These are the activations of a small neural network, seen along a few directions. Each row is one input.
In each table, some parts of the input vary, and every possible input appears once, in random order.
Descriptions start from the smaller parts, as in this example, which fits no table here: ring(5) and (point or line(11) or (values(3) and line(4))).
Shared parts are said once, and a part with two or three values counts as separate values.

Table:
R1: [-0.49  0.29  0.01 -2.98 -1.10  0.68  0.38 -0.85 -0.12  1.97  0.38  0.68
 -0.54 -0.72 -3.23]
R2: [-0.10 -0.40 -1.23 -0.52 -0.77 -0.17  1.21 -2.86  1.47  3.16  0.10 -0.67
 -0.98  0.26 -2.26]
R3: [-0.96  0.26 -1.45 -0.88 -0.64 -1.76 -0.37 -1.70  3.28  0.80 -0.57 -3.02
 -0.97 -0.13  0.31]
R4: [ 4.58 -1.96  2.53  5.30  2.12 -2.30  0.47  6.87 -1.67 -0.23 -1.27  4.65
  0.03 -0.95  2.62]
R5: [ 4.96 -1.59  1.43  3.33 -0.89 -4.24 -0.62  7.85  0.36  2.45 -1.84  4.11
 -0.96 -1.19  1.68]
R6: [-1.78  0.32  0.36  0.18  0.33  1.35 -1.48 -1.28 -0.62 -3.38 -0.22 -2.06
  0.79  1.39  1.77]
R7: [-0.58  1.43 -0.51 -4.08 -1.09  0.49 -1.24  0.33  0.46  0.33  0.37  0.52
  0.95  0.96 -0.07]
R8: [-1.16  0.99 -0.94 -2.07 -1.17 -0.88 -2.39 -0.54  2.08 -0.89 -1.30 -2.36
  0.60  1.70  0.38]
R9: [-1.16 -0.45 -0.68  2.04  1.14  1.49  2.03 -3.44 -1.27  0.74  1.03 -0.48
 -0.19 -0.52 -1.32]
R10: [-2.21 -0.29 -0.40  1.36  1.23  0.39  0.30 -2.35  0.52 -1.35  0.28 -2.55
 -0.64 -0.80  1.70]
R11: [-0.52  1.36 -0.40 -1.12  0.53  2.63  0.06 -0.26 -1.74 -2.53  1.09  0.21
  2.05  0.43  0.25]
R12: [-0.57  0.03  1.29 -0.56  0.31  2.31  1.64 -1.76 -2.75 -1.06  1.95  0.97
 -0.15 -0.43 -1.84]
Question: The inputs of R12 and R1 match in every part but one. If R11 is changed in the same way as R12 into R1, which row does it become?
Answer: R7
Question: Describe the family of inputs behind these rows.
Answer: values(2) and (point or ring(5))

Table:
R13: [-4.15  0.84  0.71 -2.99  1.50  6.02  0.80 -4.63 -3.66 -4.80  1.85 -0.66
  1.43  1.62 -0.61]
R14: [ 1.35  0.42  1.01 -0.82  0.37 -0.59 -0.70  5.60 -1.68 -0.64  0.96  1.69
  0.95 -2.75  3.80]
R15: [ 2.10  0.34  1.55  1.47  2.17 -1.04 -1.39  4.97 -0.23 -2.03 -3.50  1.45
  2.90  1.19 -0.25]
R16: [ 0.85 -1.25 -1.44  0.99  0.04 -0.87  3.10 -2.15  0.33  5.77  1.17  3.00
 -0.72  0.25 -0.59]
R17: [-5.07  3.11 -2.17 -4.75 -1.57  2.77 -1.71 -4.55 -0.14 -4.97  0.90 -4.77
  1.65  1.30 -0.88]
R18: [ 2.01 -1.57  0.84  6.04  0.68 -2.80 -2.03  1.88 -0.84  0.29 -2.30  0.30
 -0.75  1.60  1.12]
R19: [ 2.25 -0.23  2.97 -2.66 -3.34 -0.88  2.81  3.95 -1.04 -1.28  0.15  1.06
 -2.46 -1.11 -6.96]
R20: [ 1.15 -2.17  0.07  5.01 -1.62 -0.79 -0.86  2.32 -0.46  0.90 -0.40  0.89
 -1.50 -0.60  3.93]
R21: [-4.62 -1.14  0.76  1.03  2.32  4.24  2.45 -7.01 -2.07 -3.04  1.86 -2.65
 -0.55  0.89 -0.04]
R22: [ 0.53 -0.88 -0.27  3.12  2.20  3.50  3.19 -5.00 -2.52  1.61  2.86  0.79
  0.40 -0.88 -1.58]
R23: [ 2.21 -2.36  2.16  0.56 -2.84 -2.69  4.65  0.68  0.38 -0.31 -0.57 -0.18
 -4.49 -2.15 -5.76]
R24: [ 2.17 -0.27  1.40  2.23 -0.62 -1.78 -4.03  4.11 -2.24 -1.32 -2.21  2.52
  2.30  2.00  0.52]
R25: [-1.74  0.81 -1.07 -2.78 -1.73 -1.85 -0.82 -4.82  5.44  1.65 -0.20 -5.86
 -1.56  1.51  0.72]
R26: [-1.18 -0.78 -1.91 -1.63 -1.11 -1.92 -2.17 -2.80  4.12  6.13 -1.78 -1.14
 -1.61 -0.71 -0.65]
R27: [ 1.83 -2.14  0.01  5.00  2.94 -2.20  0.38  2.49  1.26 -0.88 -3.35 -0.19
  0.11  0.70  0.55]
R28: [ 1.16 -1.44  0.08  2.75  1.10 -1.72  1.06  3.16 -0.14  0.54  0.67 -0.05
 -1.62 -3.40  4.51]
R29: [-1.10  0.97 -1.99 -5.51 -1.82 -0.34 -4.29  0.10  2.60  4.75 -1.14  0.83
  0.54  0.37 -1.66]
R30: [ 0.96  1.40 -0.16 -0.73  1.55  5.14  1.60 -2.48 -4.20  0.09  2.96  2.77
  2.52 -0.17 -2.36]
R31: [ 1.18  1.49 -1.08 -2.66 -0.46  0.87  1.30  0.88 -1.46  4.84  1.36  4.60
  1.17  1.20 -1.62]
R32: [ 1.96  1.54  1.02 -0.68  2.56 -1.52  0.27  5.02  0.89 -2.62 -0.02  2.78
  1.50 -1.73  2.15]
R33: [ 1.65 -0.37  0.27  3.19  3.49 -2.86  1.95  2.57  2.27 -1.00  0.10  0.81
 -1.26 -2.02  2.65]
R34: [-1.39  3.04 -1.54 -6.97 -2.54 -0.02 -2.69 -2.18  3.70 -0.05 -0.29 -3.94
  0.07  2.44  0.13]
R35: [-5.43  1.06 -2.02 -0.64 -0.68  0.97 -0.02 -6.89  1.60 -3.24  1.08 -6.81
 -0.17  0.46 -0.30]
R36: [ 1.32 -0.43  0.78  1.45 -2.59  0.35 -2.83  4.75 -1.92 -0.40 -0.14  2.74
  1.14 -0.02  3.17]
Question: Describe the family of inputs behind these rows.
Answer: values(2) and (point or ring(5) or ring(6))
Question: The inputs of R26 and R29 match in every part but the values(2) part. If R21 is changed in the same way as R26 into R29, which row does it become?
Answer: R13
Question: Which other rows does R20 become when the values(2) part takes its other values? List them by row number.
Answer: R36
Question: Which other rows does R35 become when the values(2) part takes its other values? List them by row number.
Answer: R17

Table:
R37: [ 1.35 -0.42  1.62 -1.53 -2.56 -4.03 -2.95  1.93  5.12 -1.28 -2.99 -4.40
 -2.74 -0.74 -1.49]
R38: [-2.80  1.93 -0.95 -3.24 -2.34  3.08  3.31 -3.29 -1.02 -3.57  4.56 -3.66
 -0.83 -2.32  0.59]
R39: [ 2.56 -1.39  1.35  5.30  3.65  2.90 -0.14  5.75 -5.47 -5.90 -0.55  3.39
  1.83 -0.98  3.29]
R40: [-0.53 -1.28 -0.47 -1.92 -2.32 -5.42 -1.80  2.00  4.78  0.33 -2.32 -1.64
 -1.91  0.71  2.68]
R41: [-3.13  0.84 -0.54 -3.15  0.78  5.15 -1.73 -6.23 -1.49  1.93  3.47  0.05
  0.60  1.31  2.02]
R42: [ 3.99 -2.72 -0.63  1.44  0.00 -3.06  3.09 -0.01  0.87  6.61  0.35  1.00
 -2.41 -1.08 -2.07]
R43: [-0.31 -0.70  1.70  8.23  4.40 -0.91  0.97 -0.34 -3.43 -3.91  0.94 -0.18
  0.71 -1.23  3.22]
R44: [ 4.11 -0.16  3.99  0.49  0.59  0.04  0.41  8.77 -3.99 -0.73 -0.82  6.00
  2.55 -0.87  0.63]
R45: [-2.73  2.08 -1.16 -4.53  4.34  2.58  3.20 -4.02  1.40 -2.78  1.33 -0.75
  1.72  0.04 -2.93]
R46: [ 1.07 -2.58  0.31  7.09  1.80  0.72  3.59 -2.81  0.92  1.93 -0.37  0.06
 -1.54 -0.12  1.40]
R47: [-0.60  1.68 -3.13 -2.90 -1.66 -1.51 -6.44  0.62  3.60  4.06 -2.43 -1.73
  2.66 -0.14  1.57]
R48: [-4.39 -1.23  0.94 -1.12 -1.37  3.68  1.93 -4.76 -3.20 -0.64 -0.05 -1.19
 -1.79 -0.42 -6.28]
R49: [ 4.71  0.58  0.27 -0.37 -2.37 -2.53  0.72  4.94 -0.34  4.29  0.78  6.85
 -0.84 -1.03 -3.36]
R50: [-1.69  2.06 -1.03 -2.20 -1.99  2.63 -1.00 -4.79 -1.70 -3.58  0.60 -2.39
  2.95  5.52 -2.50]
R51: [-1.61  1.30 -2.26 -1.59 -0.94 -3.30 -3.16  2.23  3.96  3.26 -2.49 -1.42
 -0.96  1.35  3.22]
Question: Describe the family of inputs behind these rows.
Answer: line(4) or values(5) or ring(6)

Table:
R52: [ 1.79  0.68  1.08  1.10 -0.18 -1.95 -3.02  6.00 -1.06 -0.50 -0.80  2.04
  0.63 -1.67  2.63]
R53: [ 3.29 -1.21  0.41  1.05 -0.92 -3.06  1.38  4.20  1.57  3.74  0.40  3.52
 -2.19 -1.25  1.46]
R54: [-3.31  0.89  0.15 -2.77  0.07  2.06  3.23 -4.78 -1.25 -1.44  1.92 -1.01
 -1.66 -0.47 -3.48]
R55: [ 2.25 -0.49  0.04  1.44 -0.03 -3.40 -0.79  5.13  1.26  0.54 -1.06  0.90
 -0.41 -0.83  5.02]
R56: [ 3.08 -0.76  1.01  0.23 -1.62 -1.09 -0.29  5.38 -0.93  3.14 -0.01  3.73
  0.32 -2.77 -0.67]
R57: [-1.62  0.05  0.25 -0.37 -2.06  0.25  1.78 -6.13  0.26  0.17  2.18 -3.13
 -2.29  0.42 -2.83]
R58: [-1.27  1.77 -0.62 -5.32  0.68  3.33  1.22 -4.15 -0.35 -0.17  2.24 -0.38
  0.31  0.22 -2.82]
R59: [-2.78 -0.45 -1.27 -2.14 -1.22  1.00 -0.90 -5.71  1.30  3.72  0.08 -2.14
 -1.71  1.37 -1.57]
R60: [-4.44  0.78  0.27 -1.86  0.45  2.17  0.96 -3.38 -0.30 -4.74  1.24 -3.02
  0.33  0.14 -0.31]
R61: [-1.71  2.04 -2.67 -3.84 -0.85  1.28 -0.32 -4.27  0.60  2.53  1.27 -0.36
  0.75  1.70 -2.60]
R62: [ 3.57 -2.50 -0.39  2.38  0.24 -4.47  1.12  3.57  3.59  4.09 -2.72  0.79
 -1.45 -1.50 -1.17]
R63: [-3.88  0.00 -0.77 -1.33 -0.87  0.89 -2.83 -4.51  2.13  0.42 -0.94 -3.94
  0.32  1.66  1.68]
R64: [ 2.44  0.01  2.17  1.12 -0.36 -1.63 -2.58  6.22 -1.88 -2.43 -1.84  2.62
  1.62  1.71  0.32]
R65: [ 3.89 -0.82  2.05  0.20 -1.70 -0.93  0.09  5.26 -2.05  0.70 -1.75  4.70
  0.65  0.74 -2.91]
R66: [ 2.55 -1.73  1.87  7.00  3.56  2.43  4.45  1.08 -4.67  0.00  1.33  4.21
  0.15 -1.21  0.13]
R67: [-2.58  0.40 -0.48  0.29 -1.40  0.83 -0.54 -4.55  1.15 -3.15  0.70 -5.04
 -0.88  0.74  0.34]
R68: [ 2.25 -1.22  0.10  3.15  1.35 -5.04 -1.31  4.40  3.52  0.79 -3.44 -1.20
 -0.25 -0.66  2.18]
R69: [ 1.60 -2.07  0.25  7.08  4.46  2.29  1.48  1.99 -4.64 -3.20  0.18  2.17
  1.45 -0.94  3.33]
R70: [-2.77  2.64 -2.95 -2.99 -0.53  1.63 -2.29 -2.98  1.32 -0.76 -0.18 -2.16
  2.16  1.98  0.76]
R71: [-2.36  2.02 -0.52 -4.43  0.92  3.40 -0.84 -2.78  0.43 -3.45  1.23 -2.31
  2.16  0.62  0.51]
Question: The inputs of R61 and R70 match in every part but one. If R53 is changed in the same way as R61 into R70, which row does it become?
Answer: R55
Question: Describe the family of inputs behind these rows.
Answer: values(2) and (point or line(4) or ring(5))
Question: A walk changes only the line(4) part. It starts at R64 and steps to R52. List the rest of the walk in order.
Answer: R55, R68
Question: Which other rows does R67 become when the values(2) part takes its other values? List them by row number.
Answer: R57
